Small tables with named rows and columns. After each table, cells are looked up by row and column.

Table vapa
	libo	degaz	kazatu	sunun	sotase	ped	foridi	potut	tef	gabi
pazo	4.9	5.0	5.2	5.1	4.8	4.8	5.2	4.6	4.9	4.5
kif	5.9	5.1	5.1	5.1	4.8	4.5	4.5	4.7	5.2	4.7
buf	5.0	5.0	5.2	5.1	4.8	4.8	5.2	4.6	4.9	4.5
rerofev	7.9	4.9	4.2	4.5	5.2	3.9	2.1	5.4	5.7	6.2
feleka	4.7	4.9	5.0	5.0	4.8	4.9	5.2	4.7	4.8	4.6
zevu	2.8	4.3	4.1	4.3	5.0	5.7	5.4	5.3	4.2	5.4

buf, degaz: 5.0
pazo, sotase: 4.8
pazo, foridi: 5.2
feleka, gabi: 4.6
buf, potut: 4.6
zevu, degaz: 4.3
pazo, tef: 4.9
zevu, ped: 5.7
feleka, foridi: 5.2
Which row has the largest gabi? rerofev

sekinin:
,bes,pofikil,buva,rek
kifa,-77,-11,25,-68
siz,-75,24,61,-28
vif,-73,28,65,-30
rov,-29,53,82,-56
ledopu,-49,-17,-1,6
dap,-28,-29,-19,-34
zeguro,-40,-17,5,-82
leruma,41,10,5,-63

kifa, rek => -68
ledopu, buva => -1
dap, buva => -19
siz, rek => -28
ledopu, pofikil => -17
zeguro, pofikil => -17
leruma, pofikil => 10
rov, pofikil => 53
zeguro, rek => -82
siz, buva => 61
zeguro, buva => 5
dap, rek => -34
rov, bes => -29
leruma, rek => -63
dap, bes => -28
kifa, buva => 25

bosunu:
	bar	gir	nup	dupivul	pufi	der	sebore	mone	nubu
dotura	89	107	95	122	116	72	93	108	93
sas	138	93	116	80	91	160	104	123	105
nurug	78	125	78	105	56	41	145	117	105
gotupa	109	58	93	131	133	107	151	114	102
kot	87	121	64	92	96	139	142	113	109
kapura	111	89	79	107	152	54	95	110	94
lep	105	96	103	62	61	105	153	76	99
katule	93	66	129	94	105	99	126	89	97
fid	109	122	89	112	71	124	125	76	131
zug	108	60	81	103	43	141	114	114	107
musiri	61	126	117	115	128	93	96	115	203
gipa	46	143	102	133	97	61	107	139	183
pimuse	130	80	112	92	107	136	120	123	91

fid, nup: 89
gipa, nubu: 183
kot, mone: 113
gipa, bar: 46
kapura, nubu: 94
lep, pufi: 61
katule, bar: 93
kapura, dupivul: 107
pimuse, nup: 112
lep, bar: 105
kapura, nup: 79
gotupa, bar: 109
dotura, nubu: 93
zug, sebore: 114
kapura, mone: 110
katule, sebore: 126
kapura, bar: 111
musiri, gir: 126
musiri, pufi: 128
Which row has the largest bar? sas

vul =
cols = lasa, vesud, leles, gol, tufadip, pumo, lilimil, serutel, batifel
puvoba: [988, -3040, -8755, -3053, -3302, -1161, -2588, -6225, -6512]
zanen: [940, 6832, 4374, 600, -2845, -4684, -3653, -1018, 3138]
ber: [4661, -2606, -2439, 1077, -5101, -2509, 2927, 2531, 2403]
rivor: [3378, -5220, 1223, -1912, -2252, 2415, -1006, 1831, 5168]
bozuna: [-1359, -4197, 797, 455, -6980, -47, -875, 4337, -2272]
melefi: [-4630, -836, -8713, -4185, 6878, -2395, -5219, -7912, -5927]
vesufop: [1242, 1058, 1706, 1624, 678, 1560, 4408, 4520, 3905]

zanen, pumo -> -4684
ber, pumo -> -2509
puvoba, batifel -> -6512
melefi, lilimil -> -5219
ber, lilimil -> 2927
melefi, tufadip -> 6878
vesufop, serutel -> 4520
zanen, batifel -> 3138
bozuna, tufadip -> -6980
bozuna, batifel -> -2272
melefi, gol -> -4185
rivor, serutel -> 1831
zanen, vesud -> 6832
ber, gol -> 1077
melefi, leles -> -8713
ber, leles -> -2439
rivor, batifel -> 5168
Row with the largest batifel: rivor

Table buze
|  | neku | pinuk | vazamuz | bil | bunita | tas | pofeb | gosaz |
|---|---|---|---|---|---|---|---|---|
| lapima | 86 | 83 | 57 | 55 | 56 | 44 | 56 | 45 |
| tekiro | 54 | 75 | 73 | 47 | 36 | 66 | 34 | 22 |
| keb | 66 | 76 | 71 | 68 | 78 | 85 | 59 | 46 |
| pum | 74 | 68 | 54 | 52 | 57 | 45 | 50 | 50 |
| pab | 42 | 83 | 87 | 79 | 30 | 76 | 76 | 70 |
| tamure | 38 | 80 | 87 | 76 | 27 | 76 | 75 | 69 |
| dimelo | 78 | 70 | 51 | 53 | 56 | 41 | 53 | 55 |
| negeka | 38 | 81 | 87 | 78 | 31 | 76 | 75 | 70 |
| vapanun | 75 | 73 | 53 | 51 | 60 | 42 | 55 | 53 |
| lavag | 45 | 63 | 46 | 57 | 50 | 33 | 48 | 61 |
| zeg | 57 | 70 | 77 | 71 | 78 | 78 | 65 | 47 |
| zib | 46 | 64 | 46 | 62 | 51 | 36 | 51 | 61 |

What is the pofeb of zib in buze?
51
What is the neku of tamure in buze?
38
What is the bunita of tekiro in buze?
36
What is the pinuk of negeka in buze?
81
What is the tas of keb in buze?
85
What is the bil of tekiro in buze?
47
What is the pinuk of lavag in buze?
63
What is the vazamuz of keb in buze?
71
What is the pinuk of pum in buze?
68
What is the tas of pab in buze?
76
What is the bunita of dimelo in buze?
56

gof
           lar    mib
rigipus  4.125  4.655
kalene   1.581  4.535
nanis    0.271  8.806

kalene, lar => 1.581
nanis, lar => 0.271
kalene, mib => 4.535
nanis, mib => 8.806
rigipus, lar => 4.125
rigipus, mib => 4.655

bafimom.csv
,maz,git,tafubi,latamef,safu,zulane
meka,65,-38,75,68,-85,-41
zup,3,19,8,-1,13,14
lep,45,-28,65,58,-68,-33
temok,3,26,5,-6,15,6
kav,-13,-29,18,41,-11,20
rebig,-4,-7,-23,-9,53,58

What is the git of lep in bafimom? -28
What is the safu of meka in bafimom? -85
What is the git of rebig in bafimom? -7
What is the tafubi of kav in bafimom? 18
What is the zulane of kav in bafimom? 20
What is the zulane of zup in bafimom? 14
What is the safu of zup in bafimom? 13

lifaz =
|  | minabo | fer | padek | fizofa | kam | lep |
|---|---|---|---|---|---|---|
| padev | -0.599 | -0.638 | -0.240 | -0.371 | -0.626 | -0.687 |
| tomib | -0.219 | -0.391 | 0.054 | -0.438 | -0.667 | -0.819 |
| ven | -0.267 | -0.279 | -0.335 | -0.298 | -0.650 | -0.699 |
| salut | -0.682 | -0.587 | -0.720 | -0.495 | -0.387 | -0.399 |
| pupelup | -0.374 | -0.401 | -0.377 | -0.434 | -0.683 | -0.683 |
| nak | -0.184 | -0.549 | -0.129 | -0.516 | -0.518 | -0.633 |
| gef | -0.673 | -0.634 | -0.667 | -0.464 | -0.266 | -0.354 |
| tig | -0.639 | -0.584 | -0.928 | -0.599 | 0.151 | 0.968 |

kam of pupelup = -0.683
fer of tomib = -0.391
minabo of salut = -0.682
minabo of gef = -0.673
fer of tig = -0.584
fer of gef = -0.634
lep of tomib = -0.819
padek of ven = -0.335
lep of pupelup = -0.683
padek of nak = -0.129
lep of ven = -0.699
fizofa of tomib = -0.438
fizofa of gef = -0.464
fizofa of nak = -0.516
lep of tig = 0.968
fer of padev = -0.638
Which row has the largest fer? ven

los:
|  | pami | dav | ton | nar |
|---|---|---|---|---|
| bado | 67130 | 56120 | 80165 | 32456 |
| dukol | 82603 | 44965 | 80644 | 38284 |
| zugumu | 75838 | 46053 | 79249 | 39354 |
| foragi | 55740 | 37320 | 26284 | 79207 |
| nusimaf | 39960 | 48918 | 22337 | 72957 |
| fufo | 84820 | 17172 | 48587 | 61443 |
| faburi | 82465 | 41753 | 76254 | 42604 |
| pugun | 25378 | 71218 | 34328 | 66274 |
| fufegu | 44619 | 79347 | 73500 | 34295 |
| vaf | 57415 | 35666 | 26247 | 77518 |
| fevuvoz | 73397 | 21358 | 31794 | 70664 |
| difekuf | 77238 | 47116 | 79030 | 38695 |
| sesa | 23536 | 68256 | 35859 | 65032 |

ton of nusimaf is 22337
pami of fufegu is 44619
ton of vaf is 26247
ton of zugumu is 79249
pami of dukol is 82603
ton of difekuf is 79030
dav of pugun is 71218
pami of fufo is 84820
dav of difekuf is 47116
pami of vaf is 57415
pami of sesa is 23536
ton of fevuvoz is 31794
nar of fufegu is 34295
ton of faburi is 76254
dav of fevuvoz is 21358
dav of vaf is 35666
ton of sesa is 35859
Row with the largest ton: dukol

